Here are a small network's activations along a few directions, averaged over the inputs that share one value of a field.
Related values have similar rows: they may be neighbours, one step apart, or belong to one group.
In the rows, zero is written as 500.
Strong random noise was added to every row along 3 fixed directions; ignore it. To show where, here is one row again and again, with new noise each time:
[443 445 569 518 490 445 477 570 390 598 625 532 409]
[510 427 492 451 493 466 514 502 495 630 647 399 385]
[442 615 388 579 438 436 525 561 518 459 456 632 413]
[535 704 282 468 378 362 443 435 774 420 557 497 549]
[398 572 485 610 456 435 501 612 405 482 477 690 411]


Values of H:
h6: [541 330 556 527 501 528 712 355 562 406 275 533 459]
h3: [650 478 417 389 567 588 404 389 660 586 629 302 709]
h1: [356 685 585 739 552 511 358 645 162 365 357 985 603]
h7: [524 382 646 393 503 606 451 528 448 565 688 284 713]
h4: [426 578 379 638 435 507 618 603 437 455 411 618 359]
h13: [478 384 528 533 534 520 651 405 595 356 234 499 461]
h12: [430 633 554 548 461 540 306 623 444 462 465 651 810]
h9: [558 455 230 535 532 664 693 440 469 583 341 297 190]
h8: [634 435 481 297 527 417 458 512 698 501 704 293 397]
h5: [633 469 573 397 553 436 313 336 482 594 794 256 583]
h10: [435 446 622 379 481 507 525 351 650 355 412 488 613]
h2: [492 498 561 528 574 485 521 587 422 624 527 529 304]
h11: [583 408 736 331 511 473 395 452 491 636 642 338 770]
The values of H form a line.
Q: Going along H from h6 by way of its neighbour h13, in what order are h3, h1, h9, h10 met?
A: h10, h3, h1, h9
Q: What is the length, in steps, of the shortest route from h7 to h2?
A: 7

Values of G:
g6: [574 503 421 325 408 575 554 313 839 530 469 255 666]
g9: [612 302 489 427 597 616 640 280 705 536 318 322 537]
g12: [431 615 445 589 485 626 622 641 468 361 254 610 575]
g8: [494 602 587 528 585 556 313 591 354 493 562 564 587]
g2: [641 631 247 348 450 428 681 567 796 485 479 307 365]
g11: [614 460 380 305 470 333 473 351 780 504 786 307 480]
g7: [554 261 688 465 553 557 614 325 499 452 348 486 452]
g4: [466 614 420 520 569 532 401 467 420 594 619 522 563]
g10: [549 521 406 460 431 477 612 601 599 472 449 545 287]
g3: [498 538 257 642 465 478 629 395 519 507 410 444 329]
g13: [441 223 550 535 609 665 594 507 121 857 549 331 224]
g1: [599 326 485 383 478 439 526 384 512 625 734 182 302]
g5: [625 496 337 447 578 701 581 549 577 538 450 336 435]
The values of G form a line.
Q: List every value one step from g9, in the order listed.
A: g6, g7
Q: List every value one step from g10, in the order listed.
A: g2, g11
Q: List every value one step from g3, in the order listed.
A: g13, g1
